These are the activations of a small neural network, seen along a few directions. Each row is one input.
In each table, some parts of the input vary, and every possible input appears once, in random order.
Descriptions start from the smaller parts, as in this example, which fits no table here: ring(5) and (point or (values(2) and line(4)) or ring(9)).
Shared parts are said once, and a part with two or three values counts as separate values.
In the rows, 128 means zero.

Other details of the inputs shift rows strongly along two fixed directions, in all tables alike. That doesn't count.

A family of inputs:
row 1: [136  91 123 100  89 137  98 108 112  91  70  82 121  70 143  72]
row 2: [140 123 155 177 131  77 151 111  83 168 183 211  97 148 144 196]
row 3: [ 95 131 100 125 144 208 120 163 169 100  72  82 152 146  95  65]
row 4: [115 133 131 160 171 125 161 137 117 162 171 161 145 173 114 184]
row 5: [170 221 140  92 121  70 135  79 115 133 180 110 150 188 114 206]
row 6: [124 143 154 223 143 122 163 120  77 157 158 233  86 211 115 191]
row 7: [122  98 105  61 135 134 111 146 176 121 113  59 161  57 139  88]
row 8: [138  88 119  97  80 140  87 106 107  92  61  68 129  65 142  63]
row 9: [ 97 157 135 204 140 189 154 196 188 130 120 229  58 183 113  86]
row 10: [131 249 134 135  90 205 126 164 232  62  66 150  52 202  98  29]
row 11: [136 107 127 123 155  85 140  87  67 155 166 105 175 133 129 205]
row 12: [130 118 133 125 159  92 147 117 107 167 184 132 161 130 133 191]
row 13: [137  94 127  97  99 123 112 125 134  98  92 105 103  60 152  75]
row 14: [105 119 109  92 139 159 112 179 197 126 123  98 154  94 129  82]
row 15: [160  89 145 101 101  26 110  92  72 165 190 146 127  56 182 184]
row 16: [ 96 133 109 129 155 200 134 172 187 106  89 104 139 145 100  73]
row 17: [158  67 110  50 111  70  88  60  53 130 122   7 214  48 148 157]
row 18: [116 143 149 210 140 141 157 141 110 142 144 225  79 194 116 156]
Description of these inputs: values(2) and (point or line(8)).
The inputs of row 2 and row 12 match in every part but the values(2) part. If row 10 is changed in the same way as row 2 into row 12, which row does it become?
> row 5
A walk changes only the line(8) part. It starts at row 8 and steps to row 1. List the rest of the walk in order.
> row 6, row 18, row 13, row 2, row 9, row 15

A family of inputs:
row 19: [116 147 127 141 135 160 136 139 150 117 107 127 126 152 112 107]
row 20: [144 136 134 118 117 123 122 123 135 124 121 126 119 125 131 120]
row 21: [143  72 132 121 116  86 109 103  76 148 140 121 146  79 154 151]
row 22: [118 175 131 145 141 141 140 150 151 129 156 165 122 181 111 142]
row 23: [132 134 122 112  99 158 113 137 170  92  69 108  92  99 134  52]
row 24: [ 84 117 119 189 184 181 157 188 159 150 141 197 112 174 112 126]
row 25: [ 93  95 121 154 127 196 138 184 181 102  87 162  80  99 128  41]
row 26: [154 139 124  77 134  69 121  96 100 148 181  84 175 112 140 185]
row 27: [114 148 135 180 121 152 135 139 121 108 115 177  83 174 113 114]
row 28: [141 101 115  77 127 105 117  91  86 118 128  61 180  93 126 150]
row 29: [ 68 114 100 159 178 223 147 218 211 124  96 139 132 153  93  72]
row 30: [132 137 131 126 130 125 130 115 129 126 128 114 138 135 124 134]
row 31: [138  58 117  75 110  86  89  98  88 135 122  60 173  35 162 127]
row 32: [129 170 135 157 160 106 156 121 108 170 187 160 146 198 114 204]
row 33: [154 118 127  75 103  78 106  89 111 122 134  85 138  78 158 133]
row 34: [121 171 135 161 146 137 148 141 141 144 153 172 118 189 111 152]
row 35: [108  84  98  98 131 158  98 150 146 120  95  66 173  80 126  84]
row 36: [127  46 120  72 117 111 107 121 129 118 106  64 142  14 166  89]
row 37: [122 136 118 107 134 144 126 123 149 121 115  84 155 125 115 119]
row 38: [142 133 122  95  92 153 105 138 172  91  73 100  94  88 136  48]
row 39: [141 132 130 133 150  97 146  98  86 155 164 121 162 157 120 192]
row 40: [166 121 138  85  88  55 111  81  94 127 141 110 118  72 166 149]
row 41: [139 152 150 187 128 101 148 110  82 147 159 206  91 183 125 185]
row 42: [122 105 142 179 114 126 129 136 101 150 131 188 100 131 135 130]
row 43: [101 182 132 174 147 195 148 177 181 120 114 172 105 203  96  97]
row 44: [103 131 103  96 118 227 109 175 201  63  32  66 122 108 109   6]
row 45: [146 128 143 140 127  86 135  90  82 145 155 143 129 140 137 183]
row 46: [140 149 131 105 116 118 120 129 145 116 133 128 122 123 131 121]
row 47: [136 153 151 184 141 101 154 109  97 161 172 194 112 192 119 202]
row 48: [118 164 132 156 154 148 152 141 139 146 150 147 141 190  97 156]
row 49: [155 130 136  74  86  79 106 103 125 108 127 102 118  68 155 120]
row 50: [150 120 145 145 129  72 137  82  48 151 167 147 134 146 139 205]
The inputs of row 31 and row 21 match in every part but one. If row 44 is changed in the same way as row 31 into row 21, which row does it become?
> row 50
What is each input in this table made of?
> line(4) and (values(2) or line(6))
A walk changes only the line(6) part. It starts at row 22 and steps to row 34. List the rest of the walk in order.
> row 43, row 30, row 19, row 44

A family of inputs:
row 51: [ 94 138 112 139 135 192 125 180 182 106  92 131 121 150 103  71]
row 52: [120 125 119 127 153 123 129 129 123 153 151 113 165 137 123 163]
row 53: [161  78 140  96  89  54  99  81  75 143 142 110 129  49 172 151]
row 54: [124 107 117 114 113 159 118 129 130  95  76  89 119  99 127  73]
row 55: [107 123 113 111 121 185 115 177 189  92  83 112 107  97 131  35]
row 56: [160 174 132  83  88 112 113 103 142  94 113  97 114 117 136 107]
row 57: [121 132 124 163 165 131 147 116 100 144 144 134 159 181 103 176]
row 58: [112 141 138 212 132 164 150 146 117 124 108 202  72 191 107 123]
row 59: [127 136 143 184 153 103 152 125  91 182 188 190 138 182 117 208]
row 60: [120 131 144 170 133 136 150 151 150 134 135 204  81 149 136 127]
row 61: [103 136 123 148 139 181 133 153 150 122 104 138 130 159 109 104]
row 62: [105 116  99  74 141 184 122 168 215  99  83  52 154  81 120  47]
row 63: [164 167 128  49 115  86 114  84 131 114 132  42 165 118 131 145]
row 64: [139  99 126 100 111 103 111 118 110 120 121 103 135  83 141 122]
row 65: [161 187 142 106 114  83 133  86 108 135 159 122 133 161 125 178]
row 66: [118 114 116 119 126 168 122 130 136 103  82  91 139 118 114  88]
row 67: [108 146 152 222 137 156 152 145 116 149 138 225  77 204 111 143]
row 68: [145  98 126  89 129  78 120 103  92 146 161 102 160  80 156 164]
row 69: [ 99 152 136 198 148 176 151 161 132 132 126 194  96 196 102 121]
row 70: [125 122 131 136 135 134 145 143 148 137 135 157 112 122 132 123]
row 71: [121 118 122 108 137 135 134 144 154 128 130 114 133 101 128 114]
row 72: [127 123 126 128 158 105 131 123  98 151 164 126 170 148 119 193]
row 73: [128 118 122 129 155 111 134 111  97 146 155 108 175 144 123 174]
row 74: [129 126 141 171 126 110 141 131 115 151 154 195  90 145 143 149]
row 75: [159  80 140  97  94  57 104  83  71 132 136 111 126  55 168 150]
row 76: [122 126 132 153 127 134 130 142 128 145 140 160 120 140 128 130]
row 77: [186 150 149  79  70  32 104  50  79 113 150 107 111  84 162 163]
row 78: [ 99 122  92  81 138 190 108 175 204  96  82  54 153  91 116  42]
The inputs of row 66 and row 58 match in every part but one. If row 65 is changed in the same way as row 66 into row 58, which row does it become?
> row 77
What is each input in this table made of?
> line(4) and (point or line(6))
Which other rows agree with row 55 in the line(4) part? List them by row number.
> row 54, row 56, row 64, row 69, row 70, row 76
Change only the line(6) part in row 51. List by row number the other rows that result.
> row 59, row 61, row 66, row 68, row 71
